Each row below holds a small network's activations on one input, seen along a few directions.
In each table, some parts of the input vary, and every possible input appears once, in random order.
Descriptions start from the smaller parts, as in this example, which fits no table here: one of 5 places around a ring, together with either a single point or (one of 2 separate values, together with one of 4 places along a line) or one of 11 places along a line.
Shared parts are said once, and a part with two or three values counts as separate values.
In the rows, zero is written as 128.

Other details of the inputs shift rows strongly along three fixed directions, in all tables alike. That doesn't count.

A family of inputs:
r1: [147 155  97 120  86 162  62  77 116 157 150 112 125]
r2: [106 139 110 125 154 133 119 135 141 159 134 116 113]
r3: [155 161  92  89 124 163  98 114  97 141 164 131 140]
r4: [152 134 112 100 126 139 114 131 103 122 144 145 158]
r5: [167 141 110 101  98 141  93 126 122 111 159 147 166]
r6: [151 136  92 120  79 174  67  88 123 145 143 129 159]
r7: [149 130 149 126 147 127 143 157  95  97 131 154 165]
r8: [146 145 132 139 109  69 145 104 188 125  46 123 105]
r9: [110 108 141 145 181  67 192 139 101 145  96  94  62]
r10: [104  72 144 156 182 163 159 216  97 108 167 153 164]
r11: [135 118 156 154 136 170 132 161 162 104 161 176 158]
r12: [161 131 180 169 103  92 178 133 193  87  67 173 131]
r13: [142 110 161 170  94 150 123 163 100 106 139 155 176]
r14: [ 93 125 125 104 156 148 145  87 124 137 154 109  87]
r15: [ 59 161  65  53 179  90 118  28 112 224 115  25  14]
r16: [121  91 167 173 160 172 158 185  44 112 155 145 163]
r17: [134 126 151 157 119 127 120 120 110 123 105 137 154]
r18: [142 135  73 109 132 160 124 109 122 158 144  99  90]
r19: [110 131 167 156 126  38 141 142 197 124  63 137 134]
r20: [137 110 105 125 131 116 148 126 138 137 104 116 107]
r21: [140 108 139 136 143 193 118 109  77 139 185 138 136]
r22: [116 108 148 135  94 147 133 161 154  74 133 141 162]
r23: [121  68 153 161 156 165 147 176  40 117 180 132 162]
r24: [172 119  81 119  75 173  99 128 161 115 153 131 138]
r25: [164 115 122 148  83 153 135 167 152  97 132 148 144]
r26: [ 96 140 143 140 165  55 140 117 170 152  69 114 104]
r27: [ 53  87 149 124 219 113 192 157  49 137 153  77  67]
r28: [174 180  91  91  80 150  67  96 137 126 154 140 144]
r29: [150 153 200 138 133  51 166 116 152 103  67 176 140]
r30: [ 60  91 120 104 218 134 172 131  59 149 153  72  75]
r31: [148 143 142 119 118 100 130 143 111 117 129 147 150]
r32: [ 95 134 165 133 108  61 154 122 185 103  42 130 128]
r33: [117 161 132 135 100  61 107 113 208 150  77 126 118]
r34: [142 161  95 125  86 161  66 123 186 133 152 139 138]
r35: [113 152  72  79  81 164  76  82 155 148 159  92 103]
Description of these inputs: one of 5 separate values, together with either a single point or one of 6 places around a ring.
Q: Changing only the choice among 5 separate values turns r24 into r22. The same change can be made to r9. Which row results?
A: r27
Q: Start at r19 and move only the place on the ring of 6, one step at a time. The first step leads to r33. Which rows follow, in order?
A: r34, r2, r26, r10
Q: Which other rows does r21 become when the choice among 5 separate values takes its other values? List them by row number.
A: r11, r12, r14, r29
Q: Which other rows does r31 become when the place on the ring of 6 takes its other values? List them by row number.
A: r3, r4, r5, r7, r28

A family of inputs:
r36: [129 137 139 133  86 143 110 124 167 101 119 144 152]
r37: [124 112 109 120 151 144 118 122  73 156 163 107 124]
r38: [140 141  95 113  99 153  90 127 168 124 141 134 144]
r39: [130 126 132 137 118 132 128 165 156 104 120 148 156]
r40: [147 157 155 152  82  84 112 120 159 118  78 145 148]
r41: [128 108 156 159 119 184 133 163 132  91 153 163 165]
r42: [143 133 105 124 100 167  98 149 158 115 159 145 150]
r43: [ 89  97 161 141 168 118 169 154  98 114 124 121 123]
r44: [142 133 165 158  98  89 129 140 143 104  78 154 164]
r45: [120 119 157 155 150  75 172 122 146 136  75 123  98]
r46: [125 140 175 142 159  56 165 109 134 136  72 139 113]
r47: [126 120 147 123 159 112 155 139  95 119 127 135 132]
r48: [ 98 153  99  92 129 105 104  58 143 176 120  82  74]
r49: [126 115 139 121 171 145 152 154  67 123 171 130 124]
r50: [156 147  67  98  79 178  81  90 157 143 158 114 113]
r51: [125 146 125 128 137  83 114  74 127 180  94 105 101]
r52: [125 119 156 151 106 168 130 168 135  83 147 155 160]
r53: [137 137 141 152 113 117 122 139 184 118 103 155 145]
r54: [ 90 120 165 139 152  84 165 134 127 121  85 119 116]
r55: [123 136 115  96 160 107 133  94  97 158 138 106  99]
r56: [110 114 102 116 167 156 128 153  99 146 180 108 110]
r57: [117 126 126 125 140  81 153 107 139 142  85 103  91]
r58: [150 113 138 152 104 166 142 174 134  85 143 152 150]
r59: [162 159  92  94  90 168  80  95 137 131 165 138 139]
r60: [129 135 100  90 154 142 122 105  88 149 156 112 115]
r61: [119  85 128 138 173 172 147 176  36 127 181 123 148]
r62: [103 100 139 136 176 111 161 168 108 129 137 121 121]
r63: [154 124 121 137  89 152 124 139 156 101 126 143 144]
r64: [127 130  67  90 134 154 114  89 115 165 150  85  85]
r65: [149 163 125 129  77  95  90  90 161 142  91 130 136]
Q: What do these inputs look like to the network?
A: one of 5 separate values, together with either a single point or one of 5 places along a line
Q: Changing only the choice among 5 separate values turns r43 into r57. The same change can be made to r41. Which row results?
A: r45
